Each row below holds a small network's activations on one input, seen along a few directions.
Each table varies a few parts of the input and shows all the possible inputs, shuffled.
A made-up example of a description, with smaller parts first: line(4) and (point or line(9) or (values(3) and ring(5))).
Shared parts are said once, and a part with two or three values counts as separate values.

Other details of the inputs vary at random and push rows far along three fixed directions, the same in every table; ignore that.

A family of inputs:
row 1: [ 3.75  3.83  2.79  1.02  4.55  0.92  3.41 -4.59 -0.23 -0.15  2.25  4.30]
row 2: [ 4.06  7.34  1.66  2.18  0.18 -1.16  0.13 -2.46 -2.58 -0.40  0.54  0.75]
row 3: [-2.12 -1.58 -1.30  1.48 -1.56  0.33 -4.25 -0.69 -3.20 -1.02  0.16 -2.71]
row 4: [-2.18 -7.83 -3.33 -2.81 -1.92  0.95 -0.49  2.01 -2.33  0.83 -2.98 -0.43]
row 5: [-1.22 -2.09 -1.78  0.98 -1.58 -0.29 -4.52 -0.39 -1.91  0.76  0.78 -3.42]
row 6: [-0.39 -7.30  0.62 -1.54  4.68  3.40  2.00 -3.55  1.89 -0.45  5.45  2.08]
row 7: [ 0.86 -1.86 -1.79  2.44  0.64 -1.45 -3.64  2.52 -0.25 -1.73 -1.24 -5.21]
row 8: [ 0.99  4.62 -0.08  0.17 -6.23 -3.57  1.20  3.73 -1.67  1.68 -4.99 -1.60]
row 9: [-3.14 -3.75  0.40 -1.19 -0.27 -0.20 -3.30  2.13 -1.93  0.14  0.23 -2.40]
row 10: [ 3.24  1.59  0.53  2.36  0.35  1.63 -0.30 -6.09 -4.09 -2.90  3.70 -0.08]
row 11: [-3.37 -0.27 -0.76  0.32 -2.02 -1.59 -3.31  2.84  1.45  2.36 -1.89 -2.14]
row 12: [-3.77 -3.34 -2.01 -3.03  0.38  1.40 -3.73  2.45 -0.18 -0.34 -0.26 -1.95]
row 13: [ 0.60  3.79  1.26  1.50 -3.60 -1.30 -2.02 -0.21 -1.97 -2.02  0.23 -2.51]
row 14: [ 0.50  7.20  2.90  1.08  0.53 -2.51  3.81  1.40  6.12  2.35 -1.41  3.24]
row 15: [-1.52  7.34  1.98  1.13  1.31 -1.25  3.60  1.52  5.49  1.34 -3.17  4.69]
row 16: [ 1.05  4.63  1.35 -0.12 -3.45 -1.96 -2.87  1.61 -2.40 -1.06 -0.29 -3.13]
row 17: [ 0.88 -4.02 -2.55 -0.79 -4.19 -1.92 -0.54  1.65 -3.52  1.05 -2.79 -1.82]
row 18: [-0.55  0.93 -2.57 -0.23  4.37  0.79  3.27  5.37  8.14  0.84 -3.70  2.51]
row 19: [ 1.42 -5.51  0.48 -1.30  4.39  3.71  1.57 -5.24  1.16 -0.94  6.12  2.01]
row 20: [-4.44 -0.27  0.26 -0.42 -2.83 -1.02 -2.03  3.96  1.07 -0.59 -1.53 -2.18]
row 21: [-1.16 -2.98 -1.89 -3.46 -0.41  0.62  3.62  1.92  2.13  2.25 -2.16  1.98]
row 22: [ 3.05  0.59  2.50  0.47  0.93  0.56  0.32 -3.11 -3.54 -1.95  3.86 -0.38]
row 23: [-4.50  1.12  1.53 -1.21  3.49  0.57  4.23  3.03  7.57  1.31 -1.92  5.18]
row 24: [ 1.05 -8.15 -1.68 -2.72  3.65  4.10  4.11 -3.09 -1.34  0.04  0.87  4.26]
row 25: [ 6.93  5.99  1.48  3.70 -1.40 -0.77 -0.26 -6.71 -3.89 -1.40  4.14 -1.02]
Each input here is: values(2) or line(5) or (values(3) and ring(6)).
- Which other rows belong to the same alternative as row 4? List them by row number. => row 8, row 17, row 21, row 24
- Change only the ring(6) part in row 15. List by row number the other rows that result. => row 3, row 10, row 13, row 20, row 23
- Change only the values(3) part in row 5. List by row number the other rows that result. => row 2, row 3

A family of inputs:
row 26: [ 4.64  4.43  1.58  3.51 -1.82 -2.16  1.15 -2.84 -2.29 -0.55  0.39 -0.62]
row 27: [-3.84  0.15 -0.71 -3.58  0.04  0.24  1.75  5.03  4.04  1.18 -3.55  1.98]
row 28: [-1.82  0.65  0.61 -2.71 -0.16 -0.14  1.92  2.74  2.97  1.14 -1.61  2.11]
row 29: [ 0.36 -3.06 -1.64  0.50 -1.40 -0.14 -1.96 -0.62 -1.55  0.17  0.51 -2.36]
row 30: [ 2.40  6.19  1.03 -0.28  0.61 -1.24  3.71  1.34  2.05 -0.17 -2.35  2.72]
row 31: [ 1.29 -0.24 -0.44  1.12 -3.37 -1.30 -2.02 -1.39 -3.47  0.56  0.74 -2.99]
row 32: [ 0.38 -2.77 -0.22  0.42 -0.52  1.10 -0.72 -2.46 -4.19 -0.91  0.71 -0.43]
row 33: [-2.15 -3.56 -1.43 -1.57 -1.64 -0.43 -1.65  3.64  1.11  0.23 -1.15 -2.33]
row 34: [-3.45  0.47 -1.03 -1.84 -2.77 -1.33 -1.25  3.71  1.53  2.13 -3.14 -0.41]
row 35: [ 2.94  6.56  1.00  2.71 -1.76 -2.76  1.21  0.96  0.08  0.28 -2.71 -0.22]
row 36: [-4.13 -2.15 -0.53 -1.73  0.28 -0.32  1.52  3.61  4.28  2.14 -2.16  1.52]
row 37: [ 0.23  2.60  1.91  1.14  6.09  2.45  1.40 -3.60  4.33 -0.93  4.51  3.63]
row 38: [-0.32  3.84  2.87  1.71  5.50  1.40  1.56 -2.30  4.70 -1.05  3.15  3.54]
row 39: [-3.55 -4.43 -2.53 -1.91 -1.70  0.97 -2.62  2.00 -1.45  0.60 -1.48 -1.52]
row 40: [-1.91 -7.06 -1.82 -1.40  2.88  2.62 -0.36 -0.79 -1.14 -0.54  0.21  0.74]
row 41: [ 3.29 -2.82 -0.84  0.39  2.95  2.54  1.08 -5.11 -3.05 -1.17  2.68  1.65]
row 42: [ 0.87  4.42  1.25  1.98 -5.54 -3.33 -2.02  0.75 -3.90  0.37 -1.99 -2.59]
row 43: [ 3.52 -5.52 -0.06 -0.47  4.91  3.36  2.35 -4.85 -1.67 -1.78  4.31  1.52]
row 44: [ 3.54  1.11 -1.02  3.00 -3.71 -1.69 -3.54 -1.55 -5.87 -0.88  0.28 -4.75]
row 45: [-3.95 -2.62  0.33 -0.52  1.34  1.33 -5.25  1.22  0.82 -1.62  2.85 -3.38]
row 46: [ 1.67  3.79  1.69 -0.48 -0.21 -1.14  3.75  0.51  2.69  0.81 -0.20  2.20]
- What is each input in this table made of? => values(3) and (point or ring(6))
- The inputs of row 35 and row 43 match in every part but the values(3) part. If row 38 is changed in the same way as row 35 into row 43, which row does it become? => row 45
- List by row number the other rows that have the values(3) part in common with row 34. => row 29, row 31, row 37, row 39, row 41, row 44
- Change only the ring(6) part in row 30. List by row number the other rows that result. => row 27, row 28, row 33, row 43, row 46

A family of inputs:
row 47: [ 2.87 -2.09  0.31 -1.18  3.00  1.62  1.64 -0.42  1.45 -1.47  1.50  0.35]
row 48: [-0.24  2.65 -0.32 -0.44 -2.89 -0.67 -3.30  2.56 -3.44 -1.25 -3.29 -2.02]
row 49: [-3.27 -8.98 -1.07 -2.92  2.70  2.48  1.60 -1.56  1.35  2.72  1.50  1.98]
row 50: [-1.31 -2.54 -3.07  1.40 -1.46  0.18 -5.09 -0.37 -3.69  0.13 -0.86 -2.32]
row 51: [-5.43 -3.85 -0.35 -6.08  0.14  1.28  2.61  5.83  5.97  2.34 -3.24  3.10]
row 52: [ 2.15  3.02  0.20  2.76  0.26 -0.56 -0.90 -2.86 -3.44  0.04 -0.65 -0.31]
row 53: [-0.70 -7.05 -1.15  1.18  4.60  5.03  0.17 -5.02 -3.51 -1.81  3.38  1.87]
row 54: [ 0.60 -7.49  1.30 -1.41  2.71  2.05  2.96 -5.12 -2.04 -1.00  4.17  2.95]
row 55: [-3.47  2.37 -1.03  0.50 -1.05 -1.85  0.29  7.27  6.58  1.63 -4.60 -1.17]
row 56: [-3.75 -0.79 -0.38  0.04 -5.05 -1.67 -0.94  3.25 -0.37  1.80 -2.33 -1.89]
row 57: [ 0.81 -0.42  0.63  0.47  2.89 -0.72  2.82  1.30  4.11 -1.14  0.04  1.56]
row 58: [-1.62  6.17  4.86 -1.61  3.15 -0.15  2.03  1.13  4.38  0.71  2.94  3.97]
row 59: [ 6.82  5.96  2.16  0.56 -2.80 -1.02  3.20 -4.86 -4.91 -1.05  2.40  0.64]
row 60: [ 5.69  2.57  1.02  3.49  1.62 -0.97  1.17 -3.72 -0.89  0.19  1.75 -1.48]
row 61: [-0.94 -2.48 -1.68  0.09 -4.91 -1.71 -3.13  0.18 -2.29  2.22 -0.41 -2.27]
row 62: [-5.09  0.85  0.61  0.46 -3.15 -0.56 -6.49 -0.02  0.47 -0.58  1.52 -4.64]
row 63: [ 4.59  6.98  0.56 -0.29  1.86 -0.87  4.61  1.12  3.95 -0.86 -0.51  2.03]
row 64: [ 3.41  2.55 -1.57  4.02 -3.75 -3.18 -3.49  0.28 -1.54  0.06 -0.13 -4.67]
row 65: [-1.19 -2.37 -2.66 -1.68 -0.85  1.65 -3.70  0.75 -4.81 -1.80 -0.73 -2.68]
row 66: [ 0.06  4.93  1.65  0.63  3.00 -0.36  3.91  0.28  2.68 -0.83 -2.45  5.01]
- What is each input in this table made of? => values(2) or (values(3) and line(6))
